Each row below holds a small network's activations on one input, seen along a few directions.
In each table, some parts of the input vary, and every possible input appears once, in random order.
A made-up example of a description, with smaller parts first: one of 3 separate values, together with either a single point or one of 9 places along a line or (one of 4 places along a line, together with one of 5 places around a ring).
Shared parts are said once, and a part with two or three values counts as separate values.

Rows:
R1: [  9  -3  -2 -28  17  -2  11   0  -8  -9 -14 -26  -8   0  -3   3 -19  10]
R2: [ -3   1  -3  -4  17   3   2 -18   9  16  17 -11  13  -2   0 -10  -1 -15]
R3: [ -6  -7  12   8 -22  -2  -5  20 -17   5   4  15   9   5  12   7  11   1]
R4: [ -3  17   2  -5   3  10 -20 -17   2   1  11 -11  15 -14   5  18   7  -8]
R5: [-3 -6 17 10  9 -8  1  4 -6 14 20 -1  1 -8  6 11  8 -9]
R6: [  9  -1   2   5   5  -5  14   0   8  19  -1  13 -12   9  -5 -17   6 -15]
R7: [  6  -6   5   6  -1  11  -5 -13   1  10  -4  -2  -1  20 -22  -1 -11  -4]
R8: [-10 -17 -13  15 -10  -4   2  27  -4 -40 -13  14 -15  -7  16  -2   1  20]
R9: [ -4  22 -10 -12   7   9  -7 -24  15   8  10  -2  17 -11   6  -3   5 -10]
R10: [ -1  17   6  -2  -9  15 -24 -11  -2  -2   4  -8   9   7  -5  15   4   6]
R11: [  5  -6  -6 -22 -12 -15  19  28 -13 -14 -14   2   3 -19  10  -7  -5  14]
R12: [ 10   2  -9  -1   9   7   4 -15   8  16  -3  -5  -2  12 -12 -15  -1 -17]
R13: [ -2  -4   7   3  14   2 -11 -10  -5  10  18 -20  11  -5  -2  12   1 -12]
R14: [  8  19 -13 -30   5  -1   3  -4   1 -20 -19 -20   6 -15  -5   2 -10  20]
R15: [  0  -5  11   6   3   7 -16  -4  -9   7  11 -16   6  17 -12   9  -3   1]
R16: [ -2  -7  21  13  -1  -4  -4  11 -10  11  13   2  -4  13  -5   8   5   5]
R17: [ -8   9 -21   8   5   6 -15  -9   9 -48 -16 -10 -14  -3  -1   7  -6  26]
R18: [  5  -1  -7   0 -15  -5  11   9   1  12  -9  26   1   1  11 -17  11 -19]
R19: [  0  -9   6   7 -26   0   6  11  -6   5  -9  30   3   9   2  -2   2  -6]
R20: [ -8  -1  -1  -2  -7  -9   9   6   1  15   9  20  15 -14  25 -12   9 -15]
R21: [ 10  24 -17  -8   0  12  -4 -22  14   7 -10   4   2   3  -6  -8   5 -12]
R22: [-12 -22  -7  14   4 -11   5  16  12 -18  -5  -3 -33   2  -2   6  -5  29]
R23: [ -4  -1   8   3  12  -9  13  -3   8  20  18   6   3  -6   8 -11   6 -12]
R24: [  4  -9  15  12  -5   0   7   2   1  13  -2  16 -10  16 -15  -1  -3  -2]
R25: [ -8  -5   9   6 -11  -7  -2  13 -14   9  11  12  14 -17  23   9  13 -12]
R26: [-10 -12 -14  15  15   0  -7   1   3 -37 -10 -19 -20   6  -9   0 -13  19]
R27: [  6  16  -2  -1 -12  17 -12 -21   7   0 -10   6   3  11 -15   6  -5   0]
R28: [  8  -4   4 -16   7 -17  22  21  -5  -7  -7 -13 -10 -10  -6  -6 -12  16]
Question: Describe the family of inputs behind these rows.
Answer: one of 4 places along a line, together with either one of 2 separate values or one of 5 places around a ring
Question: The inputs of R4 and R5 match in every part but the place on the line of 4. If R10 is changed in the same way as R4 into R5, which row does it become?
Answer: R16
Question: Which other rows agree with R18 in the place on the line of 4? List them by row number.
Answer: R3, R8, R11, R19, R20, R25
Question: Change only the choice among 2 separate values in R26. List by row number the other rows that result.
Answer: R1

Rows:
R29: [  6  15  12   5  14  10 -15 -15   0  11  13 -18   6  15 -19   1   2  -5]
R30: [  4 -10   1  -9  -3 -14  25  17  -7  13  -2  19   4 -15  17 -16   4 -19]
R31: [ -6  14   0   4  10  10 -21 -21   5   3  17 -18  16  -4  -2  11   4  -6]
R32: [  1  -1   4  -8 -18  -4   9  15 -12   5  -4  24  13 -13  20  -3   7 -13]
R33: [  4   6  -2  14   2  17 -14 -26  10  12   2  -1   2  21 -21  -3  -1 -14]
R34: [ -4 -14  24  14  -5 -10   6  15  -8  15  13  11  -3   8  -2   4   3   2]
R35: [  8  23  -7 -19  16  -1  11 -17  14  17   6  -6   9  -6   1 -18   3 -12]
R36: [  0   4 -24 -13  14   0  -3  -2  12 -51 -27 -33 -32  -4 -15  11 -21  48]
R37: [ -8 -31 -21  -6  -9 -12  10  32  -6 -51 -33 -10 -32  -3   4   7 -21  47]
R38: [  6  32  -5 -17  -1   7  -6 -18   9  11   3  -2  18  -6   2  -4   8  -6]
R39: [-12 -15  10  12  -7  -5  -5  13 -11   4  15   8   6  -8  18  12   9  -5]
R40: [ -1 -23   8  24 -15   2   2   8  -6  11  -2  25  -7  16  -2  -2   2 -15]
Question: Describe the family of inputs behind these rows.
Answer: one of 2 separate values, together with either a single point or one of 5 places along a line
Question: The inputs of R37 and R36 match in every part but the choice among 2 separate values. If R40 is changed in the same way as R37 into R36, which row does it become?
Answer: R33
Question: Change only the place on the line of 5 in R40. List by row number the other rows that result.
Answer: R30, R32, R34, R39

Rows:
R41: [ 17  46 -33 -56  32  20 -10 -54  22 -10  -3 -51  24 -32 -17  -1 -18  -9]
R42: [  6   4  27  -4   4  -5   7   4 -17  42  34   4  11  12  -2 -12   8 -26]
R43: [  7  -2 -14 -15 -11 -15  35  22  10 -20 -34  25 -23 -12   6 -19 -10  23]
R44: [  1  -3  -6  16   1   6   0 -12  19 -18 -19   2 -28  28 -34  -3 -16  27]
R45: [  5 -19 -24 -19  -8 -18  24  33  -8 -24 -30   3 -20 -11  15 -16  -5   8]
R46: [-15 -20   2  15   0   5 -21  -1  -5 -23  -4 -29 -11  19 -14  24 -19  35]
R47: [ -5  12   0  16  -6   8  -6 -18   0  34  21  22  13   4  19  -8  15 -32]
R48: [-12   3  -4  -4  -1 -23   8  31  -6 -34  -7  -1 -11 -25  26   8   7  32]
R49: [  0  -3  13  14   5   1   1 -10   6  36  23  14  12  -7   5  -5  13 -40]
R50: [  7   8  14  10 -14  19 -13 -12   7  31  11  27  26  -6   4   7  22 -35]
R51: [ -1 -19 -15  14   4   5 -11   0   0 -20 -16 -22 -25  28 -22  -1 -13  13]
R52: [  3  -2  19   5  11  -3  10  -3  -8  37  31  11  16   2   1 -15   8 -34]
R53: [-11 -20  -5 -16  -7 -17  14  25 -17 -27 -17  -3  -4 -16  28  13 -12  34]
R54: [  7  12  21   0 -17  15 -14  -7 -10  26   8  21  43   5   0   3  19 -29]
R55: [-12   2   4  26   9   1 -24   1   6 -29   2 -21 -23   9 -15  24   1  34]
Question: Describe the family of inputs behind these rows.
Answer: either a single point or one of 6 places along a line or (one of 2 separate values, together with one of 4 places along a line)

Rows:
R56: [ -5 -18 -19  -6  -7 -12  15  23   1 -31 -24   1 -22  -5   8  -5 -11  28]
R57: [ -3   5  19  20  -9   6  -8  -8   0  33  23  22  19   9   1  -2  16 -27]
R58: [  5   4   6   7  -4   0   7  -2  -1  29  11  27  11  -3  14 -13  18 -37]
R59: [-10 -20  -7   8 -12  -3  -3  17  -2 -29 -15  -4 -18   9  -3   9 -11  35]
R60: [  4  15  17   1  -5  -3   5   0  -4  29  17  25  20 -12  14  -6  19 -30]
R61: [ 10  43  -2 -10  25  27 -25 -61  20  24  17 -26  26   3 -23   3   0 -27]
R62: [ -3  -9  -9 -11  -9 -12  10  25  -6 -33 -21   0 -17 -11   9   5  -8  32]
R63: [ -9 -22  -6  -4  -1 -10   2  22 -10 -28  -9 -16 -13  -5   7  11 -11  30]
R64: [  0 -21  -7  -1  -2 -10  13  21  -3 -25 -21  -6 -26   8  -8  -2 -16  29]
R65: [ -2  -1  18   5  -2   1  -4  -2 -12  34  26   7  28  -2  11   0  13 -32]
R66: [  3  23 -28 -19  25  15 -18 -34  22 -38 -18 -50 -15   0 -27  12 -22  35]
R67: [ 10   2  18  12   1   2   5  -3  -5  35  14  20   7   9  -2 -11  13 -37]
Question: The inputs of R61 and R66 match in every part but one. If R58 is changed in the same way as R61 into R66, which row does it become?
Answer: R56
Question: Describe the family of inputs behind these rows.
Answer: one of 2 separate values, together with either a single point or one of 5 places around a ring
Question: Change only the choice among 2 separate values in R57. List by row number the other rows that result.
Answer: R59

Rows:
R68: [ -2 -12  15  19  -6   4   1   3  -4  27  13  27  10  14   0 -11  10 -26]
R69: [ -8 -10  -8  -5  -6  -9   6  22  -1 -38 -13  -5 -20 -10   7  11 -12  46]
R70: [-12 -21 -18   5   7 -15   7  26   2 -39  -9 -12 -28 -17  14   6  -7  33]
R71: [ -3 -10 -11  -7  -4  -8  14  21   7 -34 -21   2 -29  -1  -2  -1 -14  41]
R72: [  5 -13 -20 -22   0  -5  10  16  -2 -31 -32 -14 -26   4  -2  -1 -16  27]
R73: [  2 -13  20  18   1   0   6  -4  -3  42  18  14  10  14  -6  -9   4 -27]
R74: [  0  18  -7 -10 -10   8  -6 -21   2  20  10  15  33 -17  16   1  11 -29]
R75: [ -1  10 -13  10  13  19 -25 -36  18 -21 -10 -32 -14  24 -35  11 -14  20]
R76: [ 14  22  15 -11  17   3   7 -23   0  30  11   2  14  -1  -8 -10   5 -36]
R77: [ -2  -2  20  22 -18   1 -12   8 -12  18  18  24   9   5   5  10  23 -15]
R78: [ -4 -10  18  22  -8   5  -6   7 -12  25  23  19  20   6  10   2  12 -22]
R79: [ -8 -21 -20   4   7 -17  16  22   9 -35 -20  -4 -36  -7   6  -5  -7  27]
R80: [  4  -9 -13  -8  -6  -7  12  22   0 -35 -28  -7 -22  -2 -10  -3 -17  34]
R81: [  6  22  -9 -11 -12  12   0 -21   9  23   0  19  23  -7  11 -15  10 -31]
R82: [  2  -3  19  20 -15  -1  -5   6  -1  22   8  32   1  13  -2  -1  18 -18]
R83: [  9  25  17 -13  16   7  -3 -17  -6  27  21  -9  20 -10   1   1   5 -31]
R84: [  0 -12 -17 -20  -2  -6   3  18 -11 -35 -24 -21 -17  -5   7  11 -15  32]
R85: [  5  20   4 -12   7   3  -2 -17   3  31  21  -2  32 -11  10  -7  13 -26]
R86: [ -3 -11  24  16   0   0  -1  -1 -11  37  29   4  17   6   1   0   8 -24]
R87: [  8  26   0 -15  10   0   6 -20  10  30   9   2  23  -2   3 -21  12 -32]
R88: [ -7  11 -10   9  14  17 -33 -34  11 -24  -2 -39  -6  14 -26  23 -13  23]
R89: [ -4  -8  -8 -11  -4 -12   5  22  -7 -39 -22 -14 -13 -11   0   9 -15  35]
Question: Describe the family of inputs behind these rows.
Answer: one of 2 separate values, together with either a single point or one of 4 places along a line or one of 6 places along a line
Question: Change only the choice among 2 separate values in R79. List by row number the other rows that result.
Answer: R70
Question: Change only the choice among 2 separate values in R86. List by row number the other rows that result.
Answer: R73
